A small network was shown many inputs. Here are its activations along a few directions, one row for each input.
In each table, some parts of the input vary, and every possible input appears once, in random order.
A made-up example of a description, with smaller parts first: values(2) and (point or ring(9) or (line(4) and ring(8))).
Shared parts are said once, and a part with two or three values counts as separate values.
In the rows, zero is written as 128.

Other details of the inputs shift rows strongly along three fixed directions, in all tables alike. That doesn't count.

Rows:
r1: [183 162 172 138 124 142 136 104 143 161 109  77 111  91]
r2: [189 160 181 114 120 125 128 104 154 142 132  77 110  83]
r3: [ 85  84  87 131 135 109 121 157 126  95 154 169 146 177]
r4: [ 84 150  86  92 116 101 124 175 121  44 167 129 142 157]
r5: [141 151 142  86 113  95 113 160 127  70 175 152 108  90]
r6: [ 77 150  85  78 115 100 135 178 118  42 170 136 139 152]
r7: [ 88 102  85 143 144 133 147 135  88 126 130 194 137 148]
r8: [117 113 116 130 117 143 121  77 152 123 134  74 177 190]
r9: [ 83 142  84 108 128 104 127 178 115  64 153 140 138 153]
r10: [ 94  92 131 124 103 163 121  72 140 206  69 116 150 153]
r11: [175 126 158 173 139 172 133  78 117 206  85 118 118  93]
r12: [119 114 130  86  90 135 118  79 160  92 169  76 176 170]
r13: [139 151 137 104 122  90  89 182 134  70 167 144 108  95]
r14: [110 196 149  44  95  78 126 205 139  90 123 120  77  67]
r15: [123 108 126  95  89 144 128  53 149 102 170  85 188 180]
r16: [192 159 185 111 102 118  90 111 168 112 154  67 121  91]
r17: [192 174 178 145 128 131 125 124 142 150 113  84  98  79]
r18: [ 75  84  76 149 156 120 139 152 118 119 128 170 147 188]
r19: [179 138 173 145 139 138 132  99 146 176 105  93 108  93]
r20: [121 129 120 114 106 152 155  65 133 123 141  82 174 171]
r21: [117  96 105 178 132 177 119  67 119 175  96 109 173 174]
r22: [152 178 147 112 141  78 126 215 128  83 146 141  73  72]
r23: [106 133 137 126 136 118 131 174 112 189  64 177  75  77]
r24: [ 94 120  98 115 142 106 158 179 111 102 139 165 119 139]
r25: [ 82  90  83 152 162 126 171 164  98 145 113 192 124 154]
r26: [157 144 150 123 139 100 121 167 110 111 148 181  83  68]
r27: [ 78  93  80 136 149 109 133 159 123 102 139 162 144 183]
r28: [113  73 100 201 147 197 139  53 104 218  70 135 167 175]
r29: [ 65 124  73 100 129 115 148 164 108  76 150 152 146 166]
r30: [181 161 166 149 118 151 100  92 135 150 113  79 124  95]
r31: [179 133 165 180 145 169 127  87 117 210  78 120 106  80]
r32: [185 138 176 139 113 140 103  89 157 146 130  83 127 109]
r33: [149 137 144 130 147  99 109 192 116 115 139 183  78  71]
r34: [ 69 100  76 113 124 134 136 132 105  97 145 156 162 176]
r35: [ 88 111  84 144 138 128 120 151 106 106 133 166 141 159]
r36: [166 194 162  91  90 132 111 102 150  86 149  42 136 107]
r37: [122 129 116 139 121 164 151  65 115 147 117 102 162 156]
r38: [145 157 145 108 140  83 120 188 138  88 150 141  88  92]
r39: [177 198 178  49  63 102  67 114 175  28 204  35 142 102]
r40: [ 82 111  82 132 137 116 143 158 119  96 139 146 146 178]
r41: [134 144 122 168 164 121 135 178 101 146  99 171  87  95]
r42: [ 89  78  85 166 153 131 117 149 105 132 124 193 138 164]
r43: [141 129 128 180 175 114 143 187 109 165  93 175  82  94]
r44: [145 124 140 147 171 100 145 188 115 151 112 182  73  81]
r45: [180 168 181  62  75 113 108  90 169  74 188  59 137 101]
r46: [150  98 144 168 170 116 140 171 112 176 103 200  76  83]
r47: [122 123 125 102  91 144  97  80 147  91 162  85 176 168]
r48: [ 75 110  78 129 144 130 156 154  98 114 124 166 138 160]
r49: [145 155 135 144 146 108 112 187 107 115 127 171  82  78]
r50: [ 89  83  97 117 133 116 139 144 124 109 153 173 143 161]
r51: [188 145 179 125 111 146 108  85 143 151 131  93 122  84]
r52: [ 91 123  93 103 121 117 135 147 105  82 159 166 139 143]
r53: [162 131 158 135 150  95 120 189 128 130 133 175  70  67]
r54: [186 174 179 121 122 127 137 123 144 144 121  80  98  72]
r55: [185 159 180 104 101 134  99  97 151 123 146  79 120  82]
r56: [109 142 107 116 101 153 122  79 138 100 137  60 182 183]
r57: [113  50 110 198 145 185 133  48 129 209  87 131 175 196]
r58: [123 107 125 114 102 156 116  67 138 126 142  96 174 163]
r59: [ 41 137  98  16  83  74 130 177 158  52 156 118 143 169]
r60: [158 113 145 190 193 113 146 183 109 194  78 198  58  73]
r61: [124  97 116 168 141 167 167  72 117 189  95 125 152 159]
r62: [174 124 159 179 150 149 120  89 145 192  91  93 125 116]
r63: [ 77  81 124 100  88 157 129  61 161 181  91  92 173 186]
r64: [150 147 146 118 148  90 141 168 123 112 143 161  87  85]
r65: [187 119 175 177 140 148 109  94 145 188 101 108 112 100]
r66: [ 75  57  70 213 185 159 171 133  89 203  67 201 138 184]
r67: [118  97 110 176 127 186 124  52 118 179  94 107 174 175]
r68: [125 125 118 138 122 166 148  75 122 155 109  95 158 151]
r69: [112 129 108 122 110 159 149  72 121 128 130  95 170 167]
r70: [145 154 145 100 143  77 138 190 128  89 156 163  79  79]
r71: [ 86 123  94  88 106 103 100 158 130  42 185 145 154 166]
r72: [147 164 177 104 107 129 141 124 152 191  70  86  91  78]
Description of these inputs: ring(6) and (point or line(11)).
Changing only the ring(6) part turns r69 into r5. The same change can be made to r14. Which row results?
Answer: r10
Change only the line(11) part in r61. List by row number the other rows that result.
Answer: r1, r17, r20, r22, r24, r25, r40, r43, r54, r66
Change only the line(11) part in r62. List by row number the other rows that result.
Answer: r2, r8, r18, r19, r27, r38, r44, r60, r64, r70
Which other rows agree with r12 in the ring(6) part? List them by row number.
Answer: r3, r15, r16, r32, r45, r46, r50, r53, r57, r63, r65
Which other rows agree with r21 in the ring(6) part? List them by row number.
Answer: r7, r11, r23, r28, r30, r31, r34, r35, r49, r52, r67
